A small network was trained on made-up records. Each row is its average activation on records with the value named, seen along a few directions.
Related values have similar rows: they may be neighbours, one step apart, or belong to one group.
In the rows, 500 means zero.
Random noise pushes rows far along 12 fixed directions. That doesn't count. These rows show it; they differ only by the noise:
462 461 647 428 489 687 539 594 610 496 426 519 503 386 581 330 553 618 332 627 496 602 468 372 714 491
571 568 522 521 448 477 505 488 662 473 615 517 498 517 487 578 515 577 421 636 559 564 569 599 497 514
390 426 680 493 584 589 355 403 450 378 550 560 455 439 401 384 452 508 396 556 480 486 389 476 521 427
386 444 485 568 538 542 420 520 643 470 572 629 398 683 546 611 568 606 530 539 519 522 512 455 483 449
598 489 451 611 560 443 428 687 740 564 500 693 616 582 500 500 443 555 479 561 443 662 550 413 492 513
512 427 414 465 316 417 465 493 268 509 539 357 592 422 503 488 528 373 631 441 488 550 504 529 431 492
650 628 362 506 719 539 793 494 474 572 270 381 389 414 687 662 477 355 302 381 505 398 573 466 590 425
596 376 611 668 300 397 370 416 535 534 755 612 471 493 525 348 541 462 386 668 571 552 494 443 600 455
329 584 493 431 512 575 595 555 411 654 409 545 561 676 619 613 339 395 483 493 414 422 364 371 615 554
444 315 512 610 648 616 457 451 676 515 505 726 357 587 442 388 453 907 563 584 514 430 412 591 410 652
469 608 443 556 644 567 559 435 551 444 499 523 460 429 516 740 330 518 333 530 526 485 506 583 366 492
660 578 423 503 745 459 434 627 687 392 440 528 462 566 344 584 671 569 660 381 478 558 677 584 492 515
356 382 470 514 370 520 500 465 525 545 553 556 618 525 540 487 263 645 443 675 458 577 354 576 236 527
429 419 317 822 604 617 630 435 411 633 577 639 292 520 654 547 399 471 514 419 465 355 425 381 360 688


Values of Tolu:
h3: 418 478 499 589 403 542 530 561 651 569 535 591 545 515 553 417 420 617 477 595 484 605 438 421 446 552
h2: 537 455 443 356 493 517 624 714 660 579 314 461 611 568 516 293 577 666 666 482 375 617 476 491 461 578
h8: 335 403 624 410 642 668 587 472 462 461 386 431 435 574 487 195 518 464 484 497 325 425 316 422 460 479
h6: 442 462 467 463 472 407 524 437 434 649 347 544 591 539 543 528 240 548 477 473 488 417 391 496 432 484
h4: 585 533 505 588 479 324 377 448 576 539 564 656 485 647 491 659 458 547 452 539 652 446 560 531 639 391
h1: 711 451 530 615 529 521 532 557 662 461 517 572 472 264 469 270 574 684 415 537 578 548 613 507 494 618
h7: 404 537 356 484 603 460 512 655 500 516 347 486 528 708 549 612 653 341 734 285 369 500 590 345 407 424
h10: 606 576 433 371 590 373 529 402 511 470 378 453 431 525 539 793 536 494 445 382 636 361 582 622 572 335
h9: 434 480 430 628 467 557 362 590 406 457 505 557 528 255 503 637 458 525 499 418 616 574 573 387 477 522
h5: 426 363 554 423 556 465 464 454 454 514 421 533 548 622 522 359 436 435 479 482 396 454 392 452 398 341
Tolu is arranged as a network in which each value has 3 neighbours.
List every value one step from h1, in the order listed.
Answer: h7, h10, h9
List every value one step from h8, in the order listed.
Answer: h2, h4, h5

Values of Fugir:
v4: 497 457 628 238 459 521 413 579 611 385 294 391 584 425 510 502 597 733 389 602 632 631 594 546 750 262
v12: 557 492 476 408 476 404 363 458 457 349 558 441 584 474 373 618 522 460 560 490 517 567 564 662 383 405
v9: 331 506 492 519 789 701 532 520 471 424 389 543 485 429 504 545 342 466 411 435 338 522 403 435 345 476
v11: 439 579 590 337 522 430 458 594 713 491 471 593 606 787 511 576 523 485 444 606 424 564 503 461 489 348
v8: 586 498 442 465 195 514 568 669 596 640 530 527 630 426 607 481 622 716 612 609 590 610 622 492 611 731
v1: 529 554 568 356 610 591 591 501 482 486 317 420 518 420 557 551 432 463 242 565 540 484 475 512 684 333
v10: 714 517 446 435 563 546 596 523 550 526 435 479 406 392 441 498 663 748 650 418 597 407 625 675 654 755
v13: 668 558 619 548 601 544 513 535 502 455 476 480 532 229 349 160 493 512 445 491 474 534 518 482 560 619
v6: 256 617 671 335 491 744 532 494 510 462 460 415 357 592 554 583 655 541 488 526 535 456 454 395 858 518
v7: 450 523 573 589 261 491 302 499 449 593 700 695 577 411 500 723 314 581 428 641 669 562 435 470 774 618
v5: 641 622 424 401 674 305 482 409 257 617 232 485 709 379 374 671  80 435 464 346 521 343 430 649 537 486
v3: 516 407 568 602 526 503 392 480 412 494 537 575 565 346 334 177 430 503 588 445 405 508 412 450 388 652
v2: 326 489 508 584 475 488 523 286 530 419 696 495 218 719 554 660 617 469 537 478 579 302 478 557 342 414
Fugir is arranged as a ring.
Going along Fugir from v9 by way of its neighbour v12, in what order are v11, v6, v7, v5 met?
Answer: v11, v5, v6, v7
List every value one step from v3, in the order listed.
Answer: v13, v2

Values of Vago:
c5: 592 522 333 415 223 261 461 622 450 612 476 439 727 527 709 848 461 302 437 490 583 693 590 446 596 243
c6: 699 353 350 749 579 364 395 459 434 454 621 515 572 348 361 381 396 352 541 446 384 612 544 582 125 507
c8: 591 240 624 739 583 553 591 241 637 415 653 570 191 461 591 130 604 608 177 723 550 383 431 533 362 350
c12: 478 581 454 583 462 588 543 608 567 530 541 582 486 419 641 648 538 446 408 504 555 531 580 347 540 537
c3: 571 348 536 540 748 603 633 416 595 317 455 360 329 410 451 140 611 501 363 530 367 520 436 579 228 376
c11: 546 413 694 463 239 448 296 385 371 508 620 555 540 321 415 352 579 610 558 550 633 502 540 499 756 547
c2: 527 442 298 846 291 403 651 343 247 730 640 540 465 383 715 571 215 328 389 503 552 415 404 422 376 600
c9: 636 665 517 315 291 319 647 620 618 629 487 351 658 657 485 395 589 456 637 561 469 548 529 587 546 578
c7: 558 402 478 469 428 349 495 402 656 374 665 440 515 657 444 417 592 537 556 602 424 560 536 710 154 415
c4: 569 748 497 463 596 368 261 734 656 491 495 687 657 656 313 783 515 467 706 362 559 535 669 451 717 555
c1: 612 570 442 582 397 268 597 442 738 662 599 516 570 820 560 576 379 432 384 723 453 552 495 601 374 425
c10: 607 479 629 603 485 421 331 465 498 393 651 497 535 361 288 273 478 470 436 572 518 575 523 533 460 518
A value of Vago combines one of 3 hidden first parts with one of 4 second parts; all combinations occur once.
Changing only the second part turns c1 into c7. c10 has the same second part as c1; what does that change turn c10 into?
Answer: c12
Changing only the second part turns c3 into c9. c8 has the same second part as c3; what does that change turn c8 into?
Answer: c4
